grid =
35	-29	6	17	-60	32
-3	-57	-38	8	-75	25
26	-48	-20	-9	-69	21
59	-58	-28	12	-72	19
Indices start at 1.
(1, 1) = 35
(1, 4) = 17
(3, 3) = -20
(2, 6) = 25
(1, 5) = -60
(3, 1) = 26
(1, 2) = -29
(1, 3) = 6

X =
-0.048	-0.049	-0.043	-0.073	-0.040	-0.044	-0.035	0.004	-0.051
-0.161	-0.179	-0.157	0.157	-0.226	-0.155	-0.254	0.005	-0.012
-0.037	-0.039	-0.033	-0.078	-0.025	-0.034	-0.036	-0.012	-0.061
-0.168	-0.183	-0.166	0.156	-0.219	-0.166	-0.236	0.050	-0.047
Rows and columns are counted from 1.
row 1 col 1: -0.048
row 4 col 3: -0.166
row 4 col 6: -0.166
row 3 col 2: -0.039
row 3 col 8: -0.012
row 2 col 1: -0.161
row 3 col 7: -0.036
row 2 col 6: -0.155
row 1 col 6: -0.044
row 4 col 9: -0.047
row 3 col 9: -0.061
row 1 col 5: -0.040
row 2 col 4: 0.157
row 3 col 1: -0.037
row 4 col 8: 0.050
row 4 col 7: -0.236
row 2 col 9: -0.012
row 4 col 2: -0.183
row 3 col 5: -0.025
row 2 col 7: -0.254
row 4 col 1: -0.168

B = [[-0.16, -0.14, -0.15, -0.16, 0.11], [0.07, 0.07, 0.07, 0.07, 0.10], [0.10, 0.12, 0.10, 0.11, 0.11], [0.11, 0.11, 0.11, 0.12, 0.11], [0.19, 0.20, 0.19, 0.19, 0.15]]
Rows and columns are counted from 1.
(1, 1) = -0.16
(1, 2) = -0.14
(2, 4) = 0.07
(4, 5) = 0.11
(4, 1) = 0.11
(3, 3) = 0.10
(5, 5) = 0.15
(5, 2) = 0.20
(2, 2) = 0.07
(1, 4) = -0.16
(2, 5) = 0.10
(5, 1) = 0.19
(1, 5) = 0.11
(4, 3) = 0.11

M =
[[-11  -8 -14  -5  -5 -16  10  30 -29  -6]
 [-45 -44 -47  50 -55 -46 -59  30   2  55]]
Rows and columns are counted from 1.
(1, 1)	-11
(2, 6)	-46
(1, 2)	-8
(2, 9)	2
(2, 8)	30
(2, 4)	50
(1, 5)	-5
(2, 7)	-59
(2, 1)	-45

A =
[[-41 -35  51 -54 -35 -62  10   4  58]
 [  0   3 -14   2   3  -6  -8  -3 -16]
 [ -6  -5  -9   1  -6   0  19 -20 -12]
 [  1   4 -13   3   4  -9 -12  -3 -14]
 [  0   2 -14   2   2  -5  -5  -3 -16]
 [-42 -36  51 -53 -36 -59  17  -1  58]
 [ -3   0 -13  -3   0  -6  -3   2 -14]
 [ -3   2  -9  -7   3 -16 -21  14 -10]]
Rows and columns are counted from 1.
(1, 1) -> -41
(6, 2) -> -36
(4, 7) -> -12
(5, 3) -> -14
(2, 4) -> 2
(3, 6) -> 0
(2, 3) -> -14
(2, 9) -> -16
(8, 9) -> -10
(5, 5) -> 2
(4, 1) -> 1
(7, 7) -> -3
(8, 7) -> -21
(8, 1) -> -3
(7, 4) -> -3
(5, 4) -> 2
(1, 4) -> -54
(1, 3) -> 51
(6, 5) -> -36
(6, 4) -> -53
(2, 6) -> -6
(1, 7) -> 10
(3, 9) -> -12
(1, 8) -> 4
(7, 6) -> -6
(2, 7) -> -8
(4, 9) -> -14
(1, 6) -> -62
(1, 5) -> -35
(6, 9) -> 58

x =
[[ -4  25  33   7  20 -23  25 -31 -26 -14   5  42  17]
 [ 27   1   7  13   4 -19  13   5 -34  -6 -14 -12  46]
 [ 29  19  11 -21  23 -11  12  -9 -30   7   5  10  77]
 [ 28  22  37 -18 -16 -73  -3  -9 -22  37 -28  22  54]
 [-14   5  46   2   0  26  21  -1  -3  -9 -27 -15 -20]
 [ -5  -1 -10   7  -5  19 -19   3 -11  33  -3 -53  14]
 [ 25  21   8   0 -10 -39  21  12 -57 -22   7   4  62]
 [ -7 -10  18  13 -13  37  23  -9   7 -33  -3 -28 -16]]
Rows and columns are counted from 1.
row 1 col 1: -4
row 5 col 9: -3
row 4 col 1: 28
row 5 col 10: -9
row 6 col 9: -11
row 2 col 5: 4
row 4 col 12: 22
row 7 col 3: 8
row 8 col 2: -10
row 4 col 13: 54
row 6 col 4: 7
row 2 col 9: -34
row 5 col 11: -27
row 6 col 1: -5
row 8 col 7: 23
row 3 col 1: 29
row 2 col 3: 7
row 6 col 8: 3
row 5 col 2: 5
row 5 col 7: 21
row 1 col 12: 42
row 4 col 11: -28
row 1 col 2: 25
row 8 col 12: -28
row 6 col 6: 19
row 5 col 4: 2
row 2 col 8: 5
row 3 col 3: 11
row 3 col 12: 10
row 5 col 3: 46
row 6 col 2: -1
row 8 col 4: 13
row 6 col 13: 14

data =
[[6 3 3 6 5 5 4 9 5 5]
 [6 2 4 6 7 6 4 8 5 6]
 [6 3 6 6 7 6 3 9 5 6]
 [6 2 4 5 6 6 4 8 4 6]
 [6 3 5 6 6 5 4 8 4 6]
 [7 3 5 6 6 5 5 9 5 6]
 [5 3 3 7 6 5 4 9 6 6]
 [6 2 4 7 6 6 4 9 5 5]
 [6 3 4 7 6 5 5 7 5 7]
 [7 4 5 7 7 5 4 7 5 5]
 [6 3 4 6 6 6 4 8 5 6]
 [5 2 4 7 6 6 4 8 3 7]
 [6 3 5 5 6 7 4 9 4 6]]
Rows and columns are counted from 1.
row 1 col 1 -> 6
row 1 col 10 -> 5
row 11 col 10 -> 6
row 10 col 4 -> 7
row 6 col 5 -> 6
row 2 col 6 -> 6
row 12 col 1 -> 5
row 3 col 5 -> 7
row 3 col 6 -> 6
row 7 col 10 -> 6
row 11 col 4 -> 6
row 10 col 7 -> 4
row 7 col 4 -> 7
row 9 col 5 -> 6
row 7 col 8 -> 9
row 6 col 6 -> 5
row 13 col 6 -> 7
row 3 col 3 -> 6
row 2 col 3 -> 4
row 4 col 4 -> 5
row 8 col 2 -> 2
row 13 col 10 -> 6
row 2 col 8 -> 8
row 13 col 7 -> 4
row 9 col 2 -> 3
row 4 col 3 -> 4
row 5 col 10 -> 6
row 1 col 7 -> 4
row 12 col 5 -> 6
row 13 col 9 -> 4
row 10 col 6 -> 5
row 4 col 10 -> 6
row 10 col 10 -> 5
row 5 col 6 -> 5
row 4 col 1 -> 6
row 6 col 9 -> 5

m =
-305   401  -368  -309  -670   531  -835   367  -296  -105   159  -723
  -2  -317    -8   -49  -317  -571   -26  -382  -138  -267   -94  -226
-283  -131  -249  -225   173   115   -99   -56  -128   -48  -316    92
-314  -299  -254  -221   573    74   161  -153   -63     8  -521   454
 -71  -199   -79   -99  -323  -356  -145  -239  -161  -223   -76  -270
  -7  -128   -47   -73  -643  -438  -296  -232  -209  -291    85  -545
 -13  -100   -62   -87  -661  -395  -332  -204  -214  -287   103  -566
Rows and columns are counted from 1.
(1, 1) => -305
(7, 11) => 103
(5, 11) => -76
(7, 6) => -395
(3, 5) => 173
(1, 6) => 531
(6, 5) => -643
(4, 11) => -521
(5, 9) => -161
(6, 2) => -128
(5, 12) => -270
(5, 1) => -71
(6, 3) => -47
(3, 9) => -128
(2, 11) => -94
(2, 3) => -8
(7, 3) => -62
(2, 12) => -226
(6, 10) => -291
(5, 6) => -356
(1, 2) => 401
(4, 6) => 74
(7, 5) => -661
(5, 10) => -223
(7, 10) => -287
(3, 11) => -316
(7, 8) => -204
(2, 2) => -317
(3, 10) => -48
(3, 8) => -56
(6, 4) => -73
(2, 4) => -49
(2, 10) => -267
(3, 1) => -283

W =
[[ 33 -55  48   1 -17 -13]
 [ -1  40  -1  27  31 -25]
 [-23  12  40  28 -18  36]
 [-54 -38 -38   8  39   3]
 [ 55 -27 -26 -24  48 -24]]
Rows and columns are counted from 1.
(1, 1) => 33
(3, 2) => 12
(5, 2) => -27
(4, 5) => 39
(4, 1) => -54
(1, 5) => -17
(5, 6) => -24
(2, 3) => -1
(4, 6) => 3
(1, 6) => -13
(3, 5) => -18
(3, 1) => -23
(1, 3) => 48

a =
 -23.54   116.53   105.56    10.57
  -9.77  -179.23   -24.42   129.54
  19.83    44.59  -127.17   -53.62
 -75.64   -44.79   -57.95   -43.91
  52.44    94.16     9.84  -115.79
  13.02  -250.58   -11.17   198.60
  25.73    68.57   -48.55    -3.32
-144.50    34.63    26.16    28.62
 -13.84   119.59  -147.23    17.69
  55.70    51.52   -15.22   -77.81
 -35.32   -96.48   -13.53    60.23
  12.47     9.92  -128.13    65.86
Rows and columns are counted from 1.
(1, 1) = -23.54
(9, 4) = 17.69
(3, 3) = -127.17
(7, 3) = -48.55
(12, 1) = 12.47
(12, 4) = 65.86
(1, 2) = 116.53
(5, 2) = 94.16
(2, 2) = -179.23
(4, 4) = -43.91
(8, 1) = -144.50
(9, 2) = 119.59
(6, 2) = -250.58
(11, 3) = -13.53
(3, 4) = -53.62
(4, 1) = -75.64
(3, 2) = 44.59
(8, 2) = 34.63
(4, 3) = -57.95
(7, 1) = 25.73
(12, 2) = 9.92
(12, 3) = -128.13
(9, 1) = -13.84
(6, 1) = 13.02
(2, 1) = -9.77
(5, 3) = 9.84
(9, 3) = -147.23
(10, 1) = 55.70
(11, 1) = -35.32
